Each row below holds a small network's activations on one input, seen along a few directions.
In each table, some parts of the input vary, and every possible input appears once, in random order.
A made-up example of a description, with smaller parts first: one of 2 separate values, together with either a single point or one of 9 places around a ring or (one of 5 places around a ring, together with one of 6 places along a line).
Shared parts are said once, and a part with two or three values counts as separate values.
(in the rows, 128 means zero)

Other details of the inputs vary at random and push rows far along two fixed directions, the same in every table; ignore that.

Rows:
row 1: [143 168  88 144 174 108  92 153 133  54 110  99]
row 2: [129 122 191 161  85  92 124 106 124 171 123 105]
row 3: [132 157 121 153 137 129 135 136 116 122 147 172]
row 4: [138 105 181 117 114 121 172 110 123 120 128 106]
row 5: [133 155  50 136 152 119 107 166 147  49 148 114]
row 6: [145 119 172 159 133 100 127 119 114 173 120 138]
row 7: [127 122 199 113 102 133  98  78  98 159 111 111]
row 8: [ 99   6 119 124 124 176 185 148 137 152 186 192]
row 9: [130  87  29 103 135 183 151 135 115 121 155 194]
row 10: [132 168  21 117 146 133  85 139 127  87 135 120]
row 11: [127 194  35  64 163 153  81 206 185 105  99 129]
row 12: [139 164  29 126 173 137  72 139 115  87 110 132]
row 13: [ 99 100 201 128 105 119 155 104 131 135 121  81]
row 14: [116  79  27 111 120 183 134 136 114 109 143 196]
row 15: [105 149 100 149 133 126 170 133 130 138 143 143]
row 16: [135 196 184  81 144  99 103 175 207 104  78  57]
row 17: [ 93 147 112 158 114 124 152 128 130 130 126 132]
row 18: [117 108 117 156  95 135 158 127 119 129 126 169]
row 19: [128 220 165 160 123  92 108 110 114 101 102 100]
row 20: [153 194 122 105 138  98 102  96 120 132 118  57]
row 21: [125 102 197 133 116 131 121 118 119 111 133 124]
row 22: [144 212  76 107 166 137  99 118 109  86 127 115]
row 23: [134 133 193 144  92 105 176  95 112 165 115 121]
row 24: [127  13 139 128 129 181 151 152 123 136 191 221]
row 25: [152  93 210 132 143 101 125 113 121 148 120  94]
row 26: [113 120 175 100 113 131 150  75 113 185 121  86]
row 27: [ 99 114 175 108  98 132 133  76 112 174 108  85]
row 28: [111  35 126 119 104 180 135 215 195 201 141 234]
row 29: [139 140  99 155 127 111 136 142 132 139 155 145]
row 30: [158 187 111 114 169 109  89 105 109 125  99  81]
row 31: [144 109 112 126 142 120 134 146 142 106 162 120]
row 32: [124  92 177 127  98 126 155 111 124 109 119 112]
row 33: [133 114 171 169 118 102 110 119 115 161 106 137]
Each input here is: one of 3 separate values, together with either a single point or (one of 2 separate values, together with one of 5 places around a ring).
- The inputs of row 23 and row 9 match in every part but the choice among 3 separate values. If row 6 is changed in the same way as row 23 into row 9, which row does it become? => row 30
- List by row number the other rows that have the choice among 3 separate values in common with row 4. => row 1, row 5, row 8, row 13, row 16, row 21, row 24, row 25, row 31, row 32
- Which other rows does row 10 become when the choice among 2 separate values takes its other values? List them by row number. => row 20

Rows:
row 34: [129 218 132 117 128  99 116  99 121 117  87  60]
row 35: [131  75  86 113 135 159 108 137 124 156 145 170]
row 36: [132 149 189 133 117 105 123 130 141 153 105 107]
row 37: [131  93 212 136 105 112 150  85 105 149 126 101]
row 38: [138 202 163 116 141  94 103 138 152  94  94  60]
row 39: [119 114 215 130  95 110 143 119 143 173 107 106]
row 40: [131 178  50 123 152 139 105 141 124 105 124 144]
row 41: [129 115  95 158 131 137 135 132 110 123 149 177]
row 42: [123 170  46 113 149 143 128 137 128  94 136 128]
row 43: [131 116 201 115 116 114 138 127 147 142 112  96]
row 44: [129 210 156 124 134  92 134 130 150 103 102  62]
row 45: [125  73  92 104 131 166 132 134 125 134 145 164]
row 46: [124 167  57 149 148 128 147 135 118  73 150 135]
row 47: [126  93  84 106 136 161 108 140 128 126 141 158]
row 48: [136 161  69 126 162 127 105 177 157  93 127 136]
row 49: [116  86 103 156 114 143 154 127 113 131 153 177]
row 50: [135  60 218 144  98 115 135  88 104 190 135 128]
row 51: [120  23 134 142 112 161 139 129 114 147 167 194]
- What do these inputs look like to the network? => one of 3 separate values, together with one of 6 places around a ring
- The inputs of row 45 and row 37 match in every part but the choice among 3 separate values. If row 34 is changed in the same way as row 45 into row 37, which row does it become? => row 49
- Start at row 39 and move only the place on the ring of 6, one step at a time. The first step leads to row 44. Which rows follow, in order? => row 43, row 38, row 48, row 36

Rows:
row 52: [127 131 136 123 121 133 140 115 124 125 128 125]
row 53: [137 132 140 133 128 126 124 119 120 129 129 134]
row 54: [136 124 129 105 126 134 104 124 121 141 127 115]
row 55: [130 124 139 113 134 128 124 139 141 136 110 123]
row 56: [132 127 140 132 126 119 136 144 139 133 126 121]
row 57: [130 119 131 135 123 125 135 118 124 124 123 116]
row 58: [136 125 133 125 128 127 141 116 123 126 126 122]
row 59: [124 135 134 131 117 123 128 119 121 132 121 136]
row 60: [128 130 124 103 118 137 113 122 124 147 122 117]
row 61: [121  88   6 140 153 176 127 175 132  74 171 205]
row 62: [124 124 130 127 133 122 138 118 122 134 132 117]
row 63: [130 121 132 125 125 120 137 117 122 123 123 123]
row 64: [130 126 143 127 131 124 137 144 134 130 117 124]
row 65: [139 132 133 133 128 123 132 119 122 137 123 132]
row 66: [129 124 146 113 134 131 115 139 139 129 117 125]
row 67: [121 130 141 111 126 134 123 137 141 135 112 126]
row 68: [125 134 139 126 116 120 132 137 149 135 134 125]
row 69: [132 128 139 133 125 119 120 121 119 125 125 134]
row 70: [121 126 133 133 116 132 135 118 124 122 125 119]
row 71: [132 126 138 143 123 125 118 122 120 126 125 128]
row 72: [115 126 132 131 119 128 134 119 125 127 129 118]
row 73: [133 126 130 143 123 122 127 121 122 134 119 126]
row 74: [123 120 136 132 127 124 126 120 122 120 133 116]
row 75: [130 122 137 116 135 129 117 134 151 139 114 120]
row 76: [124 120 129 132 127 121 135 119 124 128 127 114]
row 77: [133 126 132 127 133 127 142 116 122 132 132 118]
row 78: [136 133 132 135 132 124 133 119 121 142 128 128]
row 79: [134 229  35 137 176 108 112 148 130  66 119 106]
row 80: [135 134 139 134 133 127 125 119 118 135 134 130]
row 81: [123 124 137 127 133 124 129 119 120 126 138 119]
row 82: [132 126 139 127 133 130 133 117 120 124 138 120]
row 83: [135 125 141 125 129 129 132 117 121 118 133 124]
row 84: [132 127 147 132 126 122 128 145 136 126 132 123]
row 85: [117  93  65 128 136 168 146 147 128 118 163 184]
row 86: [133 128 137 128 123 114 132 138 149 137 132 122]
row 87: [133 128 143 128 124 117 124 139 146 129 138 123]
row 88: [137 124 122 105 126 131 113 123 123 149 120 113]
row 89: [124 134 143 130 118 125 136 143 139 131 128 125]
row 90: [128 140 134 133 125 130 133 118 121 141 130 131]
row 91: [124 133 133 141 115 128 126 120 122 132 121 129]
row 92: [116  21  96 134 110 184 149 146 124 166 172 236]
row 93: [127 127 129 140 126 118 126 122 122 139 122 124]
row 94: [122 133 145 125 123 130 136 142 135 129 119 127]
row 95: [126 127 136 140 126 121 117 123 120 131 129 126]
row 96: [127 224  39 124 160 117 119 144 132  43 117 107]
row 97: [119 138 133 134 125 124 129 120 121 142 129 130]
row 98: [130 126 150 127 131 127 128 144 132 123 124 126]
row 99: [119 133 131 138 118 124 125 121 123 137 124 128]
row 100: [121 129 139 115 128 135 117 133 151 138 117 123]
row 101: [129 121 139 125 125 123 128 118 120 115 130 125]
row 102: [129 123 144 117 136 132 108 135 149 132 121 121]
row 103: [126 131 137 135 133 121 121 122 118 136 134 129]
row 104: [133 128 132 133 124 117 129 120 121 133 119 132]
row 105: [116 131 133 126 126 128 138 117 123 132 133 120]
- The inputs of row 88 and row 60 match in every part but one. If row 78 is changed in the same way as row 88 into row 60, which row does it become? => row 90
- The inputs of row 58 and row 83 match in every part but one. If row 104 is changed in the same way as row 58 into row 83, which row does it become? => row 69
- What do these inputs look like to the network? => one of 3 separate values, together with either a single point or one of 5 places along a line or (one of 2 separate values, together with one of 6 places around a ring)
- Which other rows does row 72 become when the place on the ring of 6 takes its other values? List them by row number. => row 52, row 70, row 85, row 96, row 105
